Each row below holds a small network's activations on one record, seen along a few directions.
After each row come some of the record's fields: Torit, Fonin, Nud, Moz, Rone, Tomub, Meti.
A field that a record lacks is written none.
Other fields move the rows too, some of them a lot.
In the rows, 500 means zero.
Strong random noise was added to every row along 3 fixed directions; ignore it. To show where, here is one row again and again, with new noise each time:
[588 461 479 429 531 479 450 494 616 489 549 530 517 410 605 532 481 463
 501 509 442 559 550]
[677 483 507 474 556 449 551 519 635 463 499 657 508 332 638 537 550 421
 533 665 588 619 446]
[484 464 470 346 579 468 330 498 640 527 569 424 447 492 625 565 434 526
 466 430 262 591 613]
[719 416 395 563 273 690 571 402 507 369 616 507 777 378 435 413 466 422
 525 286 603 291 627]
[565 506 466 355 588 522 398 512 686 449 525 492 429 464 643 583 506 550
 482 502 327 661 530]

[546 650 591 550 627 525 644 536 463 392 414 571 415 514 395 514 638 636
 475 700 626 581 338]  Torit: w7 / Fonin: h2 / Nud: v3 / Moz: g2 / Rone: none / Tomub: e2 / Meti: m2
[408 502 378 415 621 218 417 412 426 576 549 454 507 571 607 461 330 464
 456 455 204 536 597]  Torit: w1 / Fonin: none / Nud: none / Moz: none / Rone: t1 / Tomub: e2 / Meti: m1
[445 521 623 587 624 503 567 532 434 553 475 448 383 545 331 526 550 642
 455 592 583 416 460]  Torit: w7 / Fonin: h2 / Nud: v3 / Moz: g3 / Rone: none / Tomub: e1 / Meti: m1
[481 530 512 479 692 166 485 501 480 524 394 586 349 456 649 604 424 532
 423 714 360 669 437]  Torit: w4 / Fonin: none / Nud: none / Moz: none / Rone: t1 / Tomub: e1 / Meti: m1
[534 409 587 478 585 453 513 531 555 539 489 505 374 501 405 590 459 566
 372 554 453 478 572]  Torit: w6 / Fonin: h1 / Nud: v2 / Moz: g3 / Rone: none / Tomub: e2 / Meti: m1
[751 592 449 591 560 724 720 432 511 144 361 527 491 542 328 549 608 819
 392 539 434 543 360]  Torit: w7 / Fonin: h1 / Nud: v2 / Moz: g3 / Rone: none / Tomub: e1 / Meti: m1
[611 399 615 552 410 690 598 555 623 535 519 499 426 443 316 522 514 551
 434 488 714 339 555]  Torit: w8 / Fonin: h2 / Nud: v1 / Moz: g3 / Rone: none / Tomub: e1 / Meti: m1
[584 578 305 548 278 752 567 456 492 396 524 559 820 492 601 377 580 355
 625 317 693 517 469]  Torit: w5 / Fonin: none / Nud: none / Moz: none / Rone: t3 / Tomub: e2 / Meti: m2
[440 358 687 452 626 310 438 635 672 728 533 593 299 403 628 575 500 320
 498 753 685 663 469]  Torit: w8 / Fonin: none / Nud: none / Moz: none / Rone: t3 / Tomub: e2 / Meti: m1
[453 566 510 317 562 555 329 542 647 502 508 394 352 633 605 570 561 622
 549 435 279 716 512]  Torit: w1 / Fonin: none / Nud: none / Moz: none / Rone: t3 / Tomub: e2 / Meti: m2
[679 495 465 441 540 592 481 544 693 335 434 527 413 473 586 633 552 522
 432 512 487 644 500]  Torit: w6 / Fonin: none / Nud: none / Moz: none / Rone: t2 / Tomub: e2 / Meti: m1
[636 571 432 553 449 569 659 501 543 355 412 698 593 396 672 398 584 353
 613 597 706 585 322]  Torit: w9 / Fonin: none / Nud: none / Moz: none / Rone: t1 / Tomub: e2 / Meti: m1
[375 551 463 517 547 450 386 470 404 497 513 389 549 575 490 443 469 563
 531 391 342 522 522]  Torit: w7 / Fonin: none / Nud: none / Moz: none / Rone: t3 / Tomub: e1 / Meti: m2
[508 310 543 574 430 382 495 436 382 610 581 420 599 480 325 469 281 448
 354 380 406 218 725]  Torit: w8 / Fonin: h1 / Nud: v2 / Moz: g3 / Rone: none / Tomub: e2 / Meti: m1
[585 454 452 514 427 587 510 485 536 415 509 496 549 470 464 509 523 481
 491 403 492 474 548]  Torit: w8 / Fonin: none / Nud: none / Moz: none / Rone: t1 / Tomub: e1 / Meti: m1
[337 672 503 486 661 432 457 500 369 507 439 419 442 608 502 492 555 657
 497 569 344 598 396]  Torit: w7 / Fonin: h1 / Nud: v3 / Moz: g1 / Rone: none / Tomub: e1 / Meti: m2
[420 515 515 548 441 593 520 446 352 457 592 344 627 550 283 423 443 545
 463 309 528 281 608]  Torit: w7 / Fonin: h2 / Nud: v3 / Moz: g2 / Rone: none / Tomub: e2 / Meti: m2
[404 618 399 296 498 754 288 581 648 403 497 387 435 651 713 514 539 521
 612 330 335 697 440]  Torit: w2 / Fonin: none / Nud: none / Moz: none / Rone: t3 / Tomub: e2 / Meti: m2
[671 613 382 418 554 576 584 455 580 287 426 564 469 512 593 542 602 645
 542 572 383 707 379]  Torit: w1 / Fonin: none / Nud: none / Moz: none / Rone: t1 / Tomub: e1 / Meti: m1
[265 531 479 334 673 172 277 524 461 686 467 429 396 549 715 564 379 453
 525 552 239 693 476]  Torit: w4 / Fonin: none / Nud: none / Moz: none / Rone: t3 / Tomub: e1 / Meti: m2
[566 472 544 631 482 537 635 477 397 435 523 470 679 418 334 400 500 446
 513 483 700 338 503]  Torit: w7 / Fonin: h2 / Nud: v3 / Moz: g3 / Rone: none / Tomub: e2 / Meti: m1
[584 552 381 479 401 657 488 410 499 287 469 503 599 539 556 471 477 520
 532 357 385 516 477]  Torit: w9 / Fonin: none / Nud: none / Moz: none / Rone: t3 / Tomub: e2 / Meti: m2
[606 571 491 657 463 459 718 459 312 439 420 630 593 436 441 477 584 509
 526 630 658 433 361]  Torit: w4 / Fonin: h1 / Nud: v3 / Moz: g3 / Rone: none / Tomub: e1 / Meti: m2
[509 542 628 504 577 527 556 588 567 573 445 570 300 515 442 566 595 590
 469 680 603 564 417]  Torit: w8 / Fonin: h2 / Nud: v3 / Moz: g2 / Rone: none / Tomub: e1 / Meti: m2
[510 621 442 361 582 606 426 504 575 386 473 387 347 645 540 575 543 757
 443 483 181 665 485]  Torit: w1 / Fonin: h1 / Nud: v3 / Moz: g3 / Rone: none / Tomub: e2 / Meti: m2
[407 510 441 334 565 525 291 449 582 524 598 333 454 594 596 563 422 621
 446 326 150 556 640]  Torit: w1 / Fonin: h2 / Nud: v1 / Moz: g2 / Rone: none / Tomub: e2 / Meti: m1
[390 451 590 512 507 427 469 540 508 636 534 434 418 552 406 551 457 553
 453 519 488 370 568]  Torit: w10 / Fonin: h2 / Nud: v1 / Moz: g3 / Rone: none / Tomub: e1 / Meti: m1
[582 545 471 596 452 460 634 501 415 444 433 766 640 359 648 401 578 284
 689 707 792 542 312]  Torit: w2 / Fonin: none / Nud: none / Moz: none / Rone: t3 / Tomub: e1 / Meti: m2
[478 475 563 518 614 565 427 472 544 452 508 304 389 593 342 571 405 707
 340 416 315 415 619]  Torit: w7 / Fonin: h2 / Nud: v3 / Moz: g3 / Rone: none / Tomub: e2 / Meti: m1
[271 502 600 564 730 159 420 497 325 765 503 494 467 500 493 468 420 454
 493 688 462 469 494]  Torit: w7 / Fonin: h2 / Nud: v3 / Moz: g2 / Rone: none / Tomub: e1 / Meti: m2
[789 645 474 535 480 648 772 530 568 277 421 745 521 366 529 497 719 542
 583 765 796 643 257]  Torit: w1 / Fonin: h2 / Nud: v3 / Moz: g2 / Rone: none / Tomub: e2 / Meti: m2
[596 437 662 604 406 653 632 599 545 566 535 574 435 474 289 474 609 499
 488 545 827 353 495]  Torit: w8 / Fonin: h1 / Nud: v3 / Moz: g3 / Rone: none / Tomub: e2 / Meti: m2
[415 618 335 462 418 577 434 404 350 434 496 415 662 625 501 454 478 581
 485 302 304 474 550]  Torit: w5 / Fonin: h1 / Nud: v3 / Moz: g1 / Rone: none / Tomub: e2 / Meti: m2
[368 419 571 396 513 594 366 515 562 553 532 386 397 585 467 512 405 531
 459 366 349 413 660]  Torit: w9 / Fonin: h2 / Nud: v3 / Moz: g3 / Rone: none / Tomub: e2 / Meti: m1
[611 537 378 482 504 450 545 485 537 402 465 603 569 432 601 453 532 368
 496 518 539 584 420]  Torit: w6 / Fonin: none / Nud: none / Moz: none / Rone: t1 / Tomub: e2 / Meti: m1
[303 411 633 380 588 511 334 589 590 667 516 411 315 554 554 523 447 496
 506 485 411 474 600]  Torit: w2 / Fonin: h2 / Nud: v1 / Moz: g3 / Rone: none / Tomub: e1 / Meti: m1
[492 461 558 615 496 338 566 447 334 578 520 533 529 488 381 491 433 463
 451 539 501 372 548]  Torit: w3 / Fonin: h2 / Nud: v3 / Moz: g2 / Rone: none / Tomub: e2 / Meti: m2
[330 497 568 354 683 354 346 576 566 604 432 476 313 515 710 552 460 479
 500 619 278 674 489]  Torit: w9 / Fonin: h1 / Nud: v3 / Moz: g3 / Rone: none / Tomub: e1 / Meti: m1
[451 508 626 482 520 606 506 608 600 624 513 526 342 506 430 538 607 536
 524 574 670 513 462]  Torit: w8 / Fonin: h2 / Nud: v3 / Moz: g2 / Rone: none / Tomub: e1 / Meti: m2
[265 581 483 359 504 570 262 624 575 669 582 320 404 696 606 467 529 489
 558 244 385 582 565]  Torit: w3 / Fonin: none / Nud: none / Moz: none / Rone: t3 / Tomub: e2 / Meti: m2

Here are new rows. What are their fields?
[264 508 498 382 609 345 288 550 500 647 483 486 435 551 745 471 439 390
 582 510 331 626 518]  Torit: w9 / Fonin: none / Nud: none / Moz: none / Rone: t3 / Tomub: e1 / Meti: m2
[656 502 370 501 490 396 594 434 454 375 517 614 617 416 591 457 467 406
 543 573 527 551 435]  Torit: w1 / Fonin: none / Nud: none / Moz: none / Rone: t1 / Tomub: e2 / Meti: m1
[389 517 383 323 400 666 235 535 608 523 634 268 526 621 626 462 438 509
 564 230 270 578 629]  Torit: w1 / Fonin: none / Nud: none / Moz: none / Rone: t3 / Tomub: e2 / Meti: m2
[372 559 460 357 611 465 315 491 578 504 504 391 388 552 623 598 452 645
 428 405 168 634 540]  Torit: w4 / Fonin: h2 / Nud: v1 / Moz: g2 / Rone: none / Tomub: e1 / Meti: m1
[503 407 551 578 411 503 562 514 466 554 512 617 582 394 540 416 509 316
 618 552 769 407 491]  Torit: w2 / Fonin: none / Nud: none / Moz: none / Rone: t3 / Tomub: e1 / Meti: m1
[519 469 327 619 262 521 563 336 274 508 624 397 797 530 411 293 398 411
 540 221 522 178 642]  Torit: w1 / Fonin: none / Nud: none / Moz: none / Rone: t1 / Tomub: e1 / Meti: m1
[357 520 572 395 754 197 397 571 569 636 389 650 301 436 782 577 500 396
 575 808 410 807 401]  Torit: w9 / Fonin: none / Nud: none / Moz: none / Rone: t3 / Tomub: e1 / Meti: m1
[462 620 396 484 472 484 511 457 372 452 465 479 612 520 552 482 499 504
 502 459 399 524 470]  Torit: w4 / Fonin: h1 / Nud: v3 / Moz: g1 / Rone: none / Tomub: e2 / Meti: m2
[502 411 475 497 549 222 458 428 440 602 538 509 566 443 570 494 316 381
 455 536 347 472 650]  Torit: w1 / Fonin: none / Nud: none / Moz: none / Rone: t1 / Tomub: e2 / Meti: m1
[350 479 489 600 469 386 391 440 278 610 568 365 656 569 421 376 398 469
 542 335 440 329 580]  Torit: w7 / Fonin: none / Nud: none / Moz: none / Rone: t3 / Tomub: e1 / Meti: m2
[413 481 481 432 438 546 363 514 497 569 529 458 575 564 623 440 454 348
 614 368 517 470 525]  Torit: w2 / Fonin: none / Nud: none / Moz: none / Rone: t3 / Tomub: e2 / Meti: m2
[479 599 442 460 553 449 470 440 459 447 467 538 499 518 562 546 484 578
 456 544 362 591 459]  Torit: w5 / Fonin: h2 / Nud: v3 / Moz: g2 / Rone: none / Tomub: e2 / Meti: m2
[518 552 493 605 524 445 553 435 382 470 466 534 625 479 441 428 512 483
 560 548 582 478 427]  Torit: w7 / Fonin: none / Nud: none / Moz: none / Rone: t3 / Tomub: e1 / Meti: m2
[448 425 496 530 423 435 463 488 463 601 544 514 597 451 570 460 504 328
 560 487 624 487 535]  Torit: w8 / Fonin: none / Nud: none / Moz: none / Rone: t3 / Tomub: e1 / Meti: m1
[429 502 473 382 656 345 421 489 539 527 536 458 341 586 585 576 423 597
 451 535 300 617 558]  Torit: w1 / Fonin: none / Nud: none / Moz: none / Rone: t1 / Tomub: e2 / Meti: m1
[395 616 441 448 585 488 385 510 508 484 476 467 501 529 585 482 518 517
 581 512 416 671 434]  Torit: w7 / Fonin: none / Nud: none / Moz: none / Rone: t3 / Tomub: e1 / Meti: m2
[765 612 361 558 518 455 750 413 495 282 424 745 594 399 575 455 586 473
 554 673 608 628 339]  Torit: w1 / Fonin: none / Nud: none / Moz: none / Rone: t1 / Tomub: e2 / Meti: m1
[498 504 459 475 535 374 463 435 461 477 521 507 560 433 575 536 419 479
 455 452 353 512 527]  Torit: w4 / Fonin: h2 / Nud: v1 / Moz: g2 / Rone: none / Tomub: e2 / Meti: m1
[310 420 554 387 583 362 310 528 563 684 535 376 337 551 499 548 419 491
 443 456 320 514 634]  Torit: w8 / Fonin: none / Nud: none / Moz: none / Rone: t1 / Tomub: e1 / Meti: m1
[498 465 430 495 348 628 444 450 460 545 650 414 672 473 488 413 504 444
 592 282 543 329 625]  Torit: w1 / Fonin: h2 / Nud: v1 / Moz: g2 / Rone: none / Tomub: e1 / Meti: m1
